A small network was shown many inputs. Here are its activations along a few directions, one row for each input.
Each table varies a few parts of the input and shows all the possible inputs, shuffled.
A made-up example of a description, with smaller parts first: one of 4 places along a line, together with either a single point or one of 9 places around a ring or (one of 3 separate values, together with one of 5 places around a ring).
Shared parts are said once, and a part with two or three values counts as separate values.

Other details of the inputs shift rows strongly along two fixed directions, in all tables alike. That doesn't count.

Table:
R1: [-12.7  -8.4  -7.5   8.0  -8.4  13.7 -11.9   3.8 -29.0  26.1  -2.6  -5.9
   1.1]
R2: [ 34.4  40.2  -7.7   9.4  -8.7 -32.8  13.3  28.6   9.9  -9.7   4.4   9.1
  28.6]
R3: [-20.9 -21.2  -0.5  27.8  20.0  21.7 -11.4  19.8 -36.5  49.1 -21.7  -6.3
 -34.9]
R4: [ -7.0  -6.6  -7.7   5.1  -1.0  12.4  -6.3  -5.2 -25.0  16.7   3.8   2.7
  -5.2]
R5: [  3.7 -23.2   2.0 -33.7 -11.0  12.4  10.3 -62.4  35.3 -44.3  14.1   8.4
 -14.5]
R6: [ -2.9 -27.8   7.4 -28.5  -5.4  15.6   2.6 -51.4  27.5 -36.1  15.6   1.1
 -17.7]
R7: [  7.6 -21.5   3.0 -41.4 -19.7   3.2  10.5 -64.2  45.7 -50.5  17.5   1.1
  -2.2]
R8: [ 28.2  39.6  -2.2  14.3  -6.7 -34.8   4.9  35.4   4.6  -5.9   7.9   6.6
  29.8]
R9: [-10.7  -8.9 -12.8  -2.2  -0.8  18.9 -11.7  13.9 -20.5  19.1   1.4   0.4
   0.1]
R10: [-43.0  -7.2  20.7   2.2  26.9   8.3  -2.8  -8.4 -14.8   0.4 -15.2  -8.5
 -15.2]
R11: [-10.6 -15.3  -1.4   5.8   7.4  18.6 -11.4   3.6 -24.3  15.3   4.4   6.9
  -7.8]
R12: [ -5.9  -6.0  -4.1  17.5   6.9   7.2  -3.8  10.9 -31.8  24.6  -4.0  -0.5
 -10.6]
R13: [-48.3 -12.6  22.5  -7.0  16.8  13.9  -5.8 -14.1 -16.1   1.8 -17.5 -13.3
 -10.4]
R14: [  3.2 -15.6  -4.4 -32.7 -16.8  16.3   9.1 -47.2  38.0 -38.2  11.0   1.0
  -8.7]
R15: [-47.7  -6.3  17.5   4.2  25.5  12.9  -4.6   4.1 -30.0  15.2 -23.4 -13.1
 -18.1]
R16: [ 29.5  28.3  -4.3  13.2  -9.4 -30.3  16.7  35.4  13.5   1.0  -8.4  -2.1
  28.3]
R17: [  0.8  -2.7 -11.2  -9.5 -10.3  12.4   1.8 -14.1   0.3  -3.4   5.8  -0.8
   0.9]
R18: [ 31.8  33.8  -6.9  10.6  -0.8 -29.9  11.7  38.8  19.9   3.2  -9.7   2.1
  15.5]
R19: [ 33.5  33.4  -1.2  18.1 -12.2 -39.1  21.8  22.6  25.8 -12.5  -5.6  -5.4
  23.7]
R20: [-18.9 -12.3  -9.5  21.9  10.4  21.3  -8.4  31.5 -32.2  55.8 -26.7 -10.5
 -24.6]
R21: [-13.2  -6.6  -5.8  20.5   0.2  10.5 -11.6  22.3 -40.3  35.7  -5.2  -8.5
  -1.9]
R22: [-13.7  -5.6  -4.6  24.6   6.7  15.4 -14.2  21.7 -41.9  36.6  -3.5  -5.9
  -6.3]
R23: [-18.7 -33.9   3.7   0.8  20.9  32.4 -18.2  -6.5 -16.5  23.0  -4.9   3.5
 -31.2]
R24: [-13.2 -27.9  -0.8  -3.2  14.4  24.0 -10.8  -7.0 -12.6  19.4  -5.5   5.4
 -23.9]
R25: [ 25.7  37.2  -5.6  13.8 -10.8 -35.4   3.4  33.6   6.5  -4.7   6.0   4.4
  33.0]
R26: [ -2.8 -26.6   6.0 -25.1   1.1  19.8  -1.9 -39.2  20.3 -32.1  15.4  10.8
 -15.3]
R27: [-30.4 -32.2   0.1  19.0  11.2  25.7 -15.9  12.4 -34.9  51.6 -19.3 -12.4
 -31.7]
R28: [ 34.5  32.3   0.8  11.9  -1.5 -39.2  11.0  29.4  29.7  -8.2  -3.5   1.5
  21.7]
R29: [-27.4 -26.5   2.8  24.8  17.6  23.3 -14.7  22.3 -40.0  56.2 -20.7 -10.6
 -34.8]
R30: [ 33.6  38.2  -2.3  19.2  -6.8 -38.1  16.5  24.6  11.5  -8.3   4.1  -1.6
  26.3]
R31: [ 29.2  34.0  -1.0  13.8  -4.9 -32.8   7.6  31.3   6.5  -6.1   6.3   4.1
  26.7]
R32: [ -3.4  46.5  21.6  18.4  13.3 -44.7  17.0  29.4  12.2  -9.2 -17.9 -12.3
  24.6]
R33: [ 37.8  44.1  -4.0  16.4  -8.3 -39.5  14.3  13.9  12.8 -18.0   7.9   6.4
  25.2]
R34: [  2.9 -12.7  -1.7 -30.8 -14.3   7.7  -5.3 -36.6  20.5 -30.2  19.5   8.0
  10.7]
R35: [ -5.9 -11.2  -3.3   0.8  -5.5   6.3  -3.0  -8.9 -10.9   7.3   4.1  -4.9
  -0.3]
R36: [ -1.6 -31.5   6.3 -39.5  -8.8  14.2   1.8 -52.9  38.8 -45.6  23.7   6.1
  -4.4]
R37: [ 27.7  37.4  -7.9   8.1 -15.9 -33.7   5.4  26.6   8.4  -8.5   4.2   4.4
  36.6]
R38: [ -0.1  47.8  21.3  14.9  15.4 -45.3  18.2  26.4  17.3 -15.3 -14.5  -9.3
  21.2]
R39: [ -1.8 -22.0   3.5 -13.4  -1.1  13.6   5.6 -36.6  15.5 -22.6   6.3   3.6
 -19.3]
R40: [-14.4 -12.2  -6.2  -0.8  -0.1  20.7 -14.1   4.8 -26.2  15.7   6.1   7.2
  -4.1]
R41: [ -9.2  -3.5 -11.5  -5.7  -3.8  16.0 -14.8  10.9 -20.3  13.5   5.4   3.1
   2.2]
R42: [-18.7 -28.1   4.3   6.9  17.6  25.3 -16.1  10.3 -18.0  29.5  -6.7  -1.4
 -23.8]
R43: [-14.7 -18.6  -0.4  11.9   3.3  12.8  -7.8   7.3 -22.2  38.0 -19.9  -9.2
 -18.9]
R44: [  3.4 -22.3  -3.4 -43.3  -8.4  17.6   3.5 -44.9  38.1 -44.1  19.1   8.3
  -3.9]
R45: [ -8.8 -18.6  -0.9 -13.9  -4.5  13.7 -11.7 -14.0  -2.9  -5.4  13.6   4.0
   1.8]
R46: [ 10.5 -30.8   6.6 -68.0 -14.6  16.8   8.2 -97.1  70.8 -88.0  38.3  20.4
  -6.4]
R47: [ 38.0  32.8  -2.2   6.6  -4.9 -38.2  10.4  22.1  30.4  -9.3  -6.2   0.6
  25.2]
R48: [ -2.5  -9.2  -4.5  -5.1 -11.9   7.6  -3.2 -13.8  -8.3   4.7   1.8  -3.5
   2.9]
R49: [ 34.8  36.5  -1.6  15.9  -3.1 -36.6  16.8  20.8  20.2  -1.7 -11.4   2.0
   5.9]
R50: [  4.4  -4.2  -4.1  -4.1  -6.0   9.0   5.2 -20.1  -3.3  -4.1   5.2   4.7
  -2.0]
R51: [ -6.1 -10.4  -1.4 -10.9  -0.2  13.3 -13.8 -15.0  -6.0  -7.7  16.3  12.4
  -4.3]
R52: [ 30.9  30.5   2.3  18.5  -0.8 -32.6  16.9  38.7  14.7  -4.8  -2.1   1.0
  21.6]
R53: [ -7.2  -2.3 -12.7   3.0  -5.5  16.1  -7.7   5.6 -22.2  17.4   1.5  -2.8
  -1.7]
R54: [-43.6   0.5  14.7  -9.2  17.1  12.2  -2.0  -3.4  -7.8  -2.5 -14.2 -12.5
  -9.5]
Each input here is: one of 6 places around a ring, together with either a single point or (one of 2 separate values, together with one of 4 places along a line).
Changing only the place on the ring of 6 turns R17 into R48. The same change can be made to R14. Which row results? -> R7
Changing only the place on the ring of 6 turns R21 into R22. The same change can be made to R27. Which row results? -> R29
Which other rows agree with R49 in the place on the ring of 6? List them by row number. -> R2, R4, R5, R15, R24, R40, R46, R50
Which other rows agree with R11 in the place on the ring of 6? List them by row number. -> R3, R10, R12, R23, R26, R33, R39, R51
Change only the choice among 2 separate values in R20. List by row number the other rows that result. -> R18

Table:
R55: [ -6.7  26.4   3.8  25.3   6.1 -17.4  -0.8  38.3 -28.3  25.7  -9.4 -11.2
  20.7]
R56: [ -4.9  37.9  -1.6  50.5  11.3 -20.7  -1.0  70.5 -57.0  49.4 -19.8  -5.2
  13.8]
R57: [-35.0 -39.9 -16.6  19.6  15.2  49.4 -30.5  39.0 -76.3  69.0  -1.2   4.6
 -24.0]
R58: [-21.6 -52.9 -15.8   4.2  -5.1  47.4 -18.7   2.5 -46.0  52.5  -5.8  -2.3
 -27.7]
R59: [ 32.6  38.3   1.2   7.2  -1.6 -35.8  15.7   4.5  21.9 -21.2   4.6   6.3
  15.9]
R60: [-32.5 -27.8   6.1 -42.5 -15.9  27.2  -5.6 -75.5  11.4 -42.5  14.6  -2.7
  -3.7]
R61: [ 15.1  25.7 -19.0  26.1 -13.8 -14.4  -2.1  60.0 -31.2  38.6 -13.3  -7.3
  26.5]
R62: [ 35.9  29.2   8.8   5.1   3.0 -41.0  22.3   5.2  50.7 -26.9  -7.2  -1.7
   7.9]
R63: [-16.3 -29.3  18.3 -26.0  16.1  17.0   0.2 -48.2  28.1 -34.2   7.8   5.9
 -26.2]
R64: [ 22.8  41.6  17.2  -2.3  12.4 -45.5  14.8  12.7  41.5 -39.2   1.4   9.0
  21.5]
R65: [-65.3 -39.7   8.5   0.3  19.1  46.1  -9.4   2.3 -43.0  36.6 -24.3 -19.9
 -29.0]
R66: [  8.2 -47.8 -12.9 -28.4 -15.0  35.3 -11.4 -47.7  14.1 -10.5  25.8   8.1
 -22.0]
R67: [ 28.5  31.8   7.9  -0.7  -4.0 -35.4  23.8  -1.0  44.9 -30.2 -12.4  -2.5
  10.1]
R68: [  3.6 -47.1  -8.7 -32.4  -4.7  38.8 -14.5 -53.2  13.8 -22.8  29.6  17.7
 -21.4]
R69: [ 28.9  27.2  -1.6  -7.5 -18.9 -29.6  20.7 -19.9  35.5 -32.7   0.8   0.4
  23.9]
R70: [ 35.2  33.0  -9.7  -3.5 -15.9 -26.1  -0.4  17.8  25.9 -22.5  20.5  11.9
  33.4]
R71: [-13.3  30.0  14.5  32.1  21.5 -23.8  -1.5  55.1 -18.7  29.1 -23.8 -11.7
   7.8]
R72: [-15.2 -36.7  -0.6 -27.2  -9.9  28.5  -1.5 -62.5  12.6 -18.0  12.0   0.6
 -27.5]
What is each input in this table made of? -> one of 3 separate values, together with one of 6 places around a ring
Changing only the choice among 3 separate values turns R68 into R59. The same change can be made to R57. Which row results? -> R56
Change only the choice among 3 separate values in R61. List by row number the other rows that result. -> R60, R65
Change only the place on the ring of 6 in R67. List by row number the other rows that result. -> R62, R63, R64, R65, R71

Table:
R73: [-11.2 -10.0  16.5 -49.7   3.4   5.3   3.5 -66.2  45.4 -73.9  28.4  15.3
  -0.7]
R74: [ -7.8 -29.9   9.1 -38.7  -0.9  16.8   0.0 -48.6  39.8 -35.6   9.2   4.2
 -16.8]
R75: [-33.8 -28.5  -1.4  -8.3  -2.9  30.5  -4.5 -17.7 -19.8  18.2 -12.7 -13.8
 -18.8]
R76: [-54.1 -22.9  12.2  19.0  29.3  29.1 -23.1  15.8 -59.2  43.6 -12.8  -6.5
 -24.1]
R77: [ 19.9  60.5   2.0  22.2   3.0 -46.3  16.8  51.1   6.3  -4.5 -11.3  -2.1
  36.9]
R78: [-18.4 -17.7   7.9 -46.7  -6.0  14.0  -5.6 -52.9  29.4 -48.0  20.4   5.4
   3.0]
R79: [-36.5 -40.1   5.1   8.2  17.4  33.6 -16.7  13.1 -30.2  43.5 -20.3 -12.6
 -30.9]
R80: [  0.8 -47.7 -42.7   2.8 -20.9  57.1 -40.8  16.9 -72.5  59.0  27.1  17.4
  -5.4]
R81: [-14.4 -15.7   9.6 -23.5   1.4  12.9   8.3 -51.5  19.8 -35.2   6.1   0.7
 -16.9]
R82: [  4.5  56.6   0.6  77.9  16.3 -41.7  13.4  97.6 -53.6  73.1 -47.4 -20.6
  11.2]
R83: [ 44.2 -49.2 -37.1 -32.1 -32.3  40.2 -20.7 -41.4  14.6 -11.9  47.0  29.3
 -12.3]
R84: [-19.9 -22.2  20.0 -42.1   0.3  10.4 -11.3 -65.4  27.0 -52.4  26.1   8.3
  -1.1]
R85: [ 38.6  56.5   9.7  25.5  11.9 -54.4  27.2  42.7  31.6 -14.8 -11.7   3.8
  18.7]
R86: [ 57.2 -35.2 -39.4 -52.8 -55.9  27.2  -2.7 -82.7  39.1 -50.7  62.4  26.6
  10.8]
R87: [ 38.6  59.6  -3.2  22.1 -17.1 -57.9  28.9  32.9  26.3  -9.5 -14.1 -13.4
  40.5]
R88: [-46.1 -34.4   0.8  23.3  28.8  42.2 -17.0  36.0 -55.0  67.5 -33.6 -10.4
 -39.1]
R89: [ 37.4  59.2   3.0  33.6  -9.7 -60.5  26.0  40.5  15.5  -1.7 -17.1  -9.5
  32.8]
R90: [-46.3 -34.3  10.2  28.3  35.5  33.3 -20.2  26.3 -53.6  62.5 -26.6 -10.2
 -44.9]
R91: [ 52.4  56.4  14.1  15.3   0.1 -65.8  24.3  24.1  54.0 -33.8  -2.2   3.2
  28.7]
R92: [ 34.7  66.0   4.7  12.5  -9.0 -61.2  18.7  35.0  30.5 -27.3   3.6  -2.9
  51.5]
R93: [-39.7 -27.1  -1.7   3.4   7.4  35.1  -4.3  -5.5 -35.3  31.9 -20.3 -12.3
 -23.1]
What is each input in this table made of? -> one of 3 separate values, together with either a single point or one of 6 places around a ring
Changing only the choice among 3 separate values turns R79 into R92. The same change can be made to R91. Which row results? -> R84
Start at R87 and move only the place on the ring of 6, one step at a time. The first step leads to R89. Which rows follow, in order? -> R82, R81, R93, R75
Change only the choice among 3 separate values in R80. List by row number the other rows that result. -> R83, R86
